Each row below holds a small network's activations on one input, seen along a few directions.
Each table varies a few parts of the input and shows all the possible inputs, shuffled.
Descriptions start from the smaller parts, as in this example, which fits no table here: one of 3 separate values, together with either a single point or one of 9 places around a ring or (one of 4 places along a line, together with one of 5 places around a ring).
Shared parts are said once, and a part with two or three values counts as separate values.
In the rows, 128 means zero.

Other details of the inputs shift rows strongly along two fixed directions, in all tables alike. That doesn't count.

A family of inputs:
row 1: [101 113  93 127 132 147 137 104 116 114 107 131 116]
row 2: [ 88  98 104 122 130 128 127 112 146 131 108 147 128]
row 3: [148 137 155 112 140 117 134 166 142 136 144 121 154]
row 4: [ 95 111 102 129 138 146 127  98 123 108 108 131 116]
row 5: [159 147 144 121 149 139 122 158 120 115 146 108 135]
row 6: [107 113 103 118  98 137 126  99 132 127 102 130 119]
row 7: [159 148 150 117 118 135 111 151 135 134 145 103 140]
row 8: [103 107 110 118 125 134 142 107 110 102  96 127 125]
row 9: [ 99  99  98 113 119 126 137 119 141 130 103 150 127]
row 10: [148 154 151 124 131 143 108 138 148 138 154 103 138]
row 11: [159 153 139 120 151 145 128 151 128 118 150 112 132]
row 12: [ 99  93 103 115 117 120 130 125 133 127  99 146 130]
row 13: [156 151 160 115 118 130 124 146 133 132 143 100 147]
row 14: [154 156 142 123 125 144 118 144 141 144 153 103 139]
row 15: [144 141 164 247 129  29 148 103  73 164 161 208  76]
Description of these inputs: one of 3 separate values, together with one of 5 places along a line.
Question: Changing only the choice among 3 separate values turns row 12 into row 7. The same change can be made to row 2. Which row results?
Answer: row 10
Question: Change only the place on the line of 5 in row 5. List by row number the other rows that result.
Answer: row 1, row 4, row 8, row 11

A family of inputs:
row 16: [140 144 145  61 187 158 117 209 195 147 152 106 177]
row 17: [161 128 134  60 155 149 144 214 192 144 163 106 196]
row 18: [161 153 187 229 127  65 108 138  87 168 173 154 108]
row 19: [192 182 184 202 103  63 145 112  93 151 169 156  91]
row 20: [ 82  94  82 129  73 140 142  91 115 148  77 132 129]
row 21: [ 90  94  75 131 142 163 129  79 116  92  82 158 104]
row 22: [ 86  94  75 121 133 143 156  84  91  93  80 122 104]
row 23: [158 171 152  68 131 182 109 152 180 148 164  57 174]
row 24: [157 145 141  73 141 173  84 188 170 148 161  64 172]
row 25: [179 179 166 215 112  75 115 122 103 170 186 167  80]
row 26: [165 164 131  61 175 190 127 183 132 106 160  74 172]
row 27: [153 166 132  71 187 198 111 172 147 111 170  74 167]
row 28: [ 91  83  75 114  82 128 118 109 119 119  79 150 106]
row 29: [172 169 175 221 175  82 134 115  71 132 179 148  82]
row 30: [170 169 151  58 120 174 126 164 165 143 154  57 178]
row 31: [ 63  73  71 120 133 108 138 107 154 136  95 176 138]
row 32: [ 75  84  97 118 103 128 104  89 133 101  84 148 107]
row 33: [165 153 172 198 161  29 149 163  97 161 166 195 116]
row 34: [ 78  96  76 125  85 140 121  74 130 153  94 131 113]
row 35: [156 178 171 225 171  84 135 125  72 124 189 158  89]
row 36: [ 67  98  75 142 140 153 143  84 115  88  90 123  98]
row 37: [173 167 128  75 126 188  99 175 187 151 161  71 156]
row 38: [196 174 166 207 101  65 135 130  88 166 171 160  86]
row 39: [169 171 173 221 175  79 138 114  70 129 182 142  81]
row 40: [180 184 185 212 115  71 128 100 108 155 179 156  86]
row 41: [ 61  92 118 130 100 135 127  66 132 116  78 129 134]
row 42: [153 144 193 204 165  49 146 150 117 170 178 196 100]
row 43: [ 79  97  74 132 129 145 160  95 100  83  80 123 102]
row 44: [156 152 207 223 136  57 111 129  87 146 168 152 114]
row 45: [176 176 144  57 117 180 122 171 175 130 154  74 165]
row 46: [170 175 201 206 127  62 118 108 104 132 178 164  90]
row 47: [ 80  85  76 125  94 135 102  98 134 124  90 150 102]
row 48: [159 138 127  58 166 144 134 215 186 142 157 106 198]
row 49: [184 167 174 211 163  74 150 126  56 127 168 148  86]
row 50: [164 147 156  68 147 169  87 183 181 113 151  71 165]
row 51: [ 96  80  77 117  82 126 121 106 119 119  74 143 107]
row 52: [ 86  82  96 108  91 120 121 100 118  96  74 148 112]
row 53: [ 71  95  83 139  85 147 125  80 130 153  87 132 124]
row 54: [ 65  63  78 122 123 113 148 106 161 139 101 176 136]
row 55: [169 143 140  63 129 165 101 199 155 143 151  64 176]
row 56: [ 68  76  86 104 132 107 154 123 133 131  70 176 126]
row 57: [ 80  97 106 118  98 132 122  64 142 102  81 137 110]
row 58: [143 145 134  65 186 152 114 208 195 145 156 106 187]
row 59: [157 141 167  70 138 164 108 197 155 121 138  62 193]
row 60: [169 158 133  72 184 204 105 173 155 106 165  85 161]
row 61: [ 91  79  97 111  92 118 124  98 119  97  69 141 113]
row 62: [176 162 162  56 130 167 118 173 173 108 143  67 170]
row 63: [176 187 184 210 114  73 125 103 107 155 184 163  85]
row 64: [ 89  94  75 115  73 132 137  85 114 148  84 131 117]
row 65: [164 142 160  57 138 157 104 190 155 120 146  61 182]
row 66: [102  92  74 120 131 155 146  91 101  87  72 158 108]
row 67: [152 159 169  64 144 171 102 157 177 126 157  58 179]
row 68: [ 69  67  95 104 123 112 165 120 139 135  76 177 123]
row 69: [157 157 174  67 133 170 123 175 163 121 140  59 194]
row 70: [175 167 207 197 119  48 138 112  79 141 167 148 108]
row 71: [ 63 101  74 139 140 154 141  86 111  90  94 130 104]
row 72: [ 86  98 103 106  85 126 136  78 126  97  76 144 113]
row 73: [ 61  60  91 120 124 120 153 108 160 140  96 175 125]
row 74: [ 84  82  78 127  94 134 105  95 135 124  84 143 103]
row 75: [197 166 172 213 162  82 147 129  64 122 162 165  86]
row 76: [180 157 132  62 172 196 121 184 140 101 155  85 165]
row 77: [ 79 102 100 123  76 138 151  73 119 133  75 128 133]
row 78: [ 78  76  89 129  85 129 126 108 109 132  72 134 131]
row 79: [ 67 104 101 133  87 146 135  61 134 138  85 128 129]
row 80: [ 75  99  73 129 129 146 157  97  96  85  83 130 108]
row 81: [ 72 100  74 125 129 147 154  96  93  88  87 138 113]
row 82: [ 90  92  76 133 143 161 132  77 116  96  81 146 101]
row 83: [163 152 201 209 136  50 106 123  87 145 176 151 102]
row 84: [168 134 187 200 142  40 168 161 108 165 178 195 111]
row 85: [180 168 126  62 114 182 113 189 171 145 156  78 160]
Question: Changing only one part turns row 22 into row 39. The same change can be made to row 76. Which row results?
Answer: row 60
Question: What is each input in this table made of?
Answer: one of 2 separate values, together with either one of 6 places around a ring or one of 9 places around a ring or (one of 4 places along a line, together with one of 5 places around a ring)
Question: Change only the choice among 2 separate values in row 83. List by row number the other rows that result.
Answer: row 65

A family of inputs:
row 86: [ 98 102  77 104 136 156 142 105 128 126  97 144 133]
row 87: [155 173 177 129 151 128 110 139 102 114 158  99 140]
row 88: [ 63  88  86 103  99 140 150  97 156 125  84 125 134]
row 89: [153 147 141  59 139 174 129 163 176 145 140  87 186]
row 90: [ 68  95  83  77 101 151 148  99 169 118  81 125 140]
row 91: [169 160 148 137 166 138 133 167 126 151 168 119 146]
row 92: [150 138 128  70 147 175  97 163 177 146 145  99 167]
row 93: [196 170 193 214 165  62 137 162  71 152 187 163 111]
row 94: [129 116 159 210 106  37 152  79  67 145 118 201  95]
row 95: [ 66  85  88  82 104 164 145 107 160 135  82 107 154]
row 96: [ 77  93  88  87 100 143 149  85 150 124  82 143 137]
row 97: [139 148 119  95 160 165 135 177 163 127 155  91 153]
row 98: [ 83  94 104 126 103 128 148  87 128 145  88 144 135]
row 99: [160 163 125 108 121 147 117 144 130 137 166  82 141]
row 100: [172 150 139  97 132 140 123 156 122 121 146  81 126]
row 101: [175 164 173 181 162  82 138 176 104 131 182 137 116]
row 102: [153 141 152  68 133 145 131 167 161 123 137 102 171]
row 103: [ 77  80  80 108 128 147 141 122 121 113  85 128 132]
row 104: [ 70  83  89 130 110 135 118  97 141 141  96 141 117]
row 105: [162 154 118  66 135 180 124 155 153 129 146  61 141]
row 106: [168 157 139 120 111 143 108 169 126 125 152 102 151]
row 107: [122 112 161 218 105  39 152  85  66 150 118 193  96]
row 108: [178 170 197 165 134  66 140 160 122 138 174 142 126]
row 109: [200 174 180 184 119 100 122 164  98 138 161 145 110]
row 110: [155 186 172 132 155 140 114 132 115 128 170  96 139]
row 111: [151 159 122  79 163 168 132 180 171 122 158  96 155]
row 112: [ 96 109 121 198 111  72 126  89 113 144 128 178  80]
row 113: [139 146 127  71 143 165 102 171 193 132 151  96 154]
row 114: [116 113  97 143 100 132 145  86 109 128  90 147  81]
row 115: [ 84  88 122 145 101  99 148 101 112 132  92 145 125]
row 116: [158 152 147 107 143 137 106 154 161 143 163 126 139]
row 117: [124 125 157 236 122  86 144  53  68 116 145 187  64]
row 118: [197 188 184 207 164  66 146 145  89 150 201 175  99]
row 119: [ 88  83  89  77 113 146 109 114 153 111  86 139 132]
row 120: [195 163 168 147 132 115 130 159 107 131 150 121 104]
row 121: [175 150 151 127 163 123 130 167 114 131 156 131 144]
row 122: [ 89  90 110 144 112 101 115 114 131 121 105 149 107]
row 123: [100  93 124 145 120 143 131  80 104  86 105 142 105]
row 124: [ 73  79  78 105 111 154 112  95 148 140  84 138 131]
row 125: [139 138 135 234  89  75 142  82  71 145 122 199  64]
row 126: [ 82  92  79 114 125 125 145 111 124  98  87 152 112]
row 127: [106  90 111 133 115 109 110 102 118 130  98 164 117]
row 128: [162 165 122  90 115 182 108 171 157 134 156  80 167]
row 129: [ 73  73  96 124 108 125 113 109 131 127  87 140 120]
row 130: [143 136 134  66 142 155  97 183 183 118 142  95 157]
row 131: [133 168 142  78 158 195 107 154 162 116 141  58 160]
row 132: [196 188 193 219 162  88 123 118 102 129 187 130 105]
row 133: [149 168 166 101 159 162 104 164 137 108 145  70 152]
row 134: [ 77  93  81 137 128 139 149 103 118 131  99 142 117]
row 135: [111  97 133 188 114  73 115  97  91 144 113 181  97]
row 136: [ 72  83 103 117  98 113 148 105 135 115  83 135 128]
row 137: [ 93  93  97 133 124 141 123  74 120  83  77 121 118]
row 138: [169 152 141  83 164 151 128 184 144 115 156 110 157]
row 139: [ 86  91  67  93  87 144 123  93 112 106  87 108 124]
Question: What is each input in this table made of?
Answer: one of 2 separate values, together with either one of 4 places along a line or one of 5 places around a ring or (one of 3 separate values, together with one of 6 places around a ring)
Question: Changing only the choice among 2 separate values turns row 108 into row 90. The same change can be made to row 126. Which row results?
Answer: row 111
Question: Change only the choice among 2 separate values in row 95. List by row number the other rows that result.
Answer: row 115
Question: Start at row 110 and move only the place on the line of 4, one step at a time. The first step leads to row 131. Which rows follow, in order?
Answer: row 132, row 117
